A small network was shown many inputs. Here are its activations along a few directions, one row for each input.
In each table, some parts of the input vary, and every possible input appears once, in random order.
Descriptions start from the smaller parts, as in this example, which fits no table here: one of 5 places around a ring, together with either a single point or one of 11 places along a line or (one of 3 separate values, together with one of 4 places along a line).
Shared parts are said once, and a part with two or three values counts as separate values.

Other details of the inputs vary at random and push rows far along two fixed directions, the same in every table; ignore that.

Table:
row 1: [-10  16 -19   4   9  -4   0  24  -4   5 -12   0  16]
row 2: [  4  -2  -2   0  -1  19  -3  -2  10   2  13   8 -12]
row 3: [ -6  -1  10  -4  -6  -6  -4 -15   8   4  11  26 -28]
row 4: [ -8  27 -17   7  -7   1  -5  22  -6   5 -22   2  11]
row 5: [ -2   3 -19 -10  -4   2   2   8 -11   1 -13 -13  26]
row 6: [ 14 -11  49   7   1 -14   7 -20  -8  -5   4 -15 -13]
row 7: [-10  20 -34 -12 -11  24  -9  18  12   4   2  19   5]
row 8: [ -1  -8   7   2  -3  -1  -2 -18   9   7  13  21 -29]
row 9: [  8 -28  48  -4   6 -15   5 -31   8  -3  29   8 -35]
row 10: [-10  31 -29   8  -2  23 -11  31  12  10  -5  20  -3]
row 11: [  1  -9  13   2   1 -34  12 -14 -24   2 -22 -22  17]
row 12: [  0  21 -14   8  -2  17  -4  23  -1  -2 -13  -8  16]
row 13: [ -2   4 -17   1   6  -2   1  14  -5  -5 -10 -13  22]
row 14: [  6 -17  15  -2   3 -28   9 -15 -21  -9 -14 -27  20]
row 15: [-11  25 -28   7   5  20  -9  31  13  10   0  19  -2]
row 16: [ -6  21 -23  -3   1  30  -7  31  18   7   7  14   2]
row 17: [  8  -4  22  17   6 -24  10  -9 -21   1 -20 -26  11]
row 18: [ 11   0  36   3  -4 -21   9  -9 -23  -6 -20 -30  15]
row 19: [ -2  -3  -7  -8 -10   8  -6 -10   9  -3  10  16 -13]
row 20: [ 11 -12  22   8  10 -16  11  -6 -19  -6 -12 -34  18]
row 21: [ -7  12 -16 -11  -2   3   1  21  -3   4  -7  -5  24]
row 22: [  3  -9  13  12  12 -10   4  -9  -1   4   4   0 -10]
row 23: [  0 -12  -3  -3   6   2   0  -5   7  -3  11   5  -5]
row 24: [ -3  -6 -10 -10  -8   8  -5 -11   8  -1  10  13 -10]
row 25: [  6   0  -2  11   8  -2   4   9 -11  -6 -16 -24  23]
row 26: [  8   4  -1  12   1   1   3   7 -14  -7 -20 -25  23]
row 27: [ -3   1 -19 -11  -9  32 -10  -1  23   7  23  29 -24]
row 28: [  5   4  -5   4  -5  -3   2   1 -15  -6 -22 -23  23]
row 29: [  2 -17  36   1   3 -36   7 -26 -11  -2   1  -2 -14]
row 30: [ -3 -15   5   1  10  -6   1 -14  11   7  18  18 -24]
row 31: [ 14 -26  47   9  -1  -8   2 -40   6  -9  24   9 -44]
row 32: [  1   6   0  -3 -11  15  -6  -2  10  -1   9  13 -15]
row 33: [ -3  -1 -19 -10   2  -3   3  11 -10   1 -10 -15  29]
row 34: [  5   7  -1   7  -7  -5   1   2 -15  -9 -23 -21  20]
row 35: [ -2 -10  -2  -8  -2  -3  -2 -10   5  -5  10   9  -8]
row 36: [  4 -17   9  -4   8  -7   5  -9  -1  -1   8  -8   1]
row 37: [  5   7   6  11   7  -4   5  13 -11  -6 -16 -24  21]
row 38: [  1 -21  22  -7   1   6  -4 -24  26  -1  40  32 -49]
row 39: [ -9   3 -22  -3   6 -14   5  10 -12   7 -17  -8  24]
row 40: [ -4  -4  -4 -11  -4   4  -3  -3  10  -1  14  13 -10]
row 41: [ -5  15 -33   3   1  29  -9  25  17   1   6  14   1]
row 42: [ -7   8 -14 -18 -13  26 -10   4  24   8  24  35 -22]
Each input here is: one of 6 places around a ring, together with either one of 2 separate values or one of 5 places along a line.
Q: The inputs of row 6 and row 16 match in every part but the place on the ring of 6. If row 10 is changed in the same way as row 6 into row 16, which row does it become?
A: row 15
Q: The inputs of row 20 and row 27 match in every part but the place on the ring of 6. If row 22 is changed in the same way as row 20 into row 27, which row does it become?
A: row 8
Q: Which other rows agree with row 39 in the place on the ring of 6? List them by row number.
A: row 14, row 21, row 29, row 33, row 35, row 40
Q: Change only the place on the line of 5 in row 18. List by row number the other rows that result.
A: row 27, row 28, row 32, row 34
Q: Which other rows agree with row 9 in the place on the ring of 6? List them by row number.
A: row 1, row 13, row 23, row 30, row 36, row 38

Table:
row 43: [ -7  18 -27  14  10  20  -3  20  10  10  -4  13  -2]
row 44: [ -9  17 -51 -16 -12  26  -9  26   3  -5 -11  -1  26]
row 45: [  5   7  22  17   6 -33   5   2 -26 -10 -26 -25  13]
row 46: [-16  12 -29 -16  -3  12  -6  14  10  18   3  27  -1]
row 47: [  9  -7   0  -4  -8  -9   2  -9 -11 -14 -14 -23  18]
row 48: [  0 -14   4   3   1 -27   5 -18 -10  -6  -4  -2   0]
row 49: [ -1   4  12   2   9 -25   8   8 -12   0 -11 -16  19]
row 50: [  0   3 -22  -5  -4  40  -9   6  22  13  22  22 -17]
row 51: [ -8 -12  -5 -14 -12   6  -9 -24  19  -2  22  31 -30]
row 52: [ -2   0  -8 -23 -15  27  -7  -2  19   8  24  32 -23]
row 53: [-10  11 -49 -14  -2  34  -9  25  13  -3   5   7  18]
row 54: [ -9   2 -26  -2   6  25  -5   5  21  20  19  34 -25]
row 55: [ 11 -13  40  21   3 -27   6 -32 -12  -3  -4  -5 -21]
row 56: [ -1 -33  18  -4   8 -19   4 -30  10  -3  23  16 -28]
row 57: [  5  -7  21  11   2 -30  13 -16 -27   7 -21 -23  10]
row 58: [  7   1   1  12  13 -12  14  13 -30   6 -30 -46  43]
row 59: [ -7  26 -25  -9  -2  26  -5  35  13  -1   3   5  20]
row 60: [ -2  27 -32   9 -11  36  -8  25  10   3 -12   4  12]
row 61: [ -6  26 -27  12  10  15  -3  49  -1  -3 -18 -12  31]
row 62: [  8  -5  42  13  -5 -25   0 -20 -14 -13  -4  -9 -17]
row 63: [-13  23 -37 -18 -12  19  -6  24   4  13  -9  17  16]
row 64: [ 16 -28  47 -10   2 -15  10 -30  -9  -1  14  -9 -12]
row 65: [  6   0 -20  -1   3   2   0  12  -9 -12 -16 -26  36]
row 66: [ -1 -34  17  -2   8 -11   1 -34  19  -1  31  27 -42]
row 67: [  3  -5  33 -11 -12   2   0 -20  16  -5  26  16 -32]
row 68: [ -7  25 -27   9 -12  27 -13  13  13   6  -3  19  -9]
row 69: [  6 -21   6   3  11 -16   7  -8  -7 -10   1 -18   9]
row 70: [  0 -12   9   2   3 -40  10 -14 -24  -8 -22 -24  23]
row 71: [  7 -12  14  -5 -13  16  -2 -23  11   6  23  16 -36]
row 72: [ 14  -6  25  22  15 -16  11  -4 -19  -5 -20 -35  16]
row 73: [ -1 -30  10  -6   7  -3   0 -19  14  -5  28  12 -23]
row 74: [ -9  20 -37  -7 -14  31 -11  12  13  17   3  26 -10]
row 75: [ -4   1   3  -2  13 -26  13  12 -28   9 -34 -35  45]
row 76: [  0 -10  26  -8   8   0   1  -9  21   1  34  18 -33]
row 77: [  3   7  15   6  -8   8  -6   2   2 -11   2   0 -13]
row 78: [  7  -9  31  12  13 -14  -2 -12   6  -5  15  11 -34]
row 79: [  7  -6   7   4  -6 -34   7 -13 -30 -14 -31 -32  32]
row 80: [-13  36 -27  -7 -11   4  -3  33  -4   4 -23  -4  33]
row 81: [  9  13  -5  18   3  11   2  17  -8  -3 -23 -28  29]
row 82: [  6   2  17   8   2  10  -6   5   6 -10   7  -2 -10]
row 83: [  1 -17  10 -16   6  10  -1 -10  18  13  32  24 -27]
row 84: [ -4   0  26   1   0 -27   5 -11  -9  -2   2  -1  -4]
Q: Describe the family of inputs behind these rows.
A: one of 6 places around a ring, together with either one of 2 separate values or one of 5 places around a ring
Q: The inputs of row 56 and row 73 match in every part but the place on the ring of 6. If row 43 is changed in the same way as row 56 into row 73, which row does it become?
A: row 72
Q: The inputs of row 44 and row 53 match in every part but the place on the ring of 6. If row 67 is changed in the same way as row 44 into row 53, which row does it become?
A: row 59
Q: Which other rows agree with row 57 in the place on the ring of 6? List them by row number.
A: row 45, row 46, row 48, row 55, row 70, row 84
Q: Change only the place on the ring of 5 in row 64. List by row number the other rows that result.
A: row 50, row 59, row 81, row 82
Q: Change only the choice among 2 separate values in row 65. List by row number the other rows that result.
A: row 53
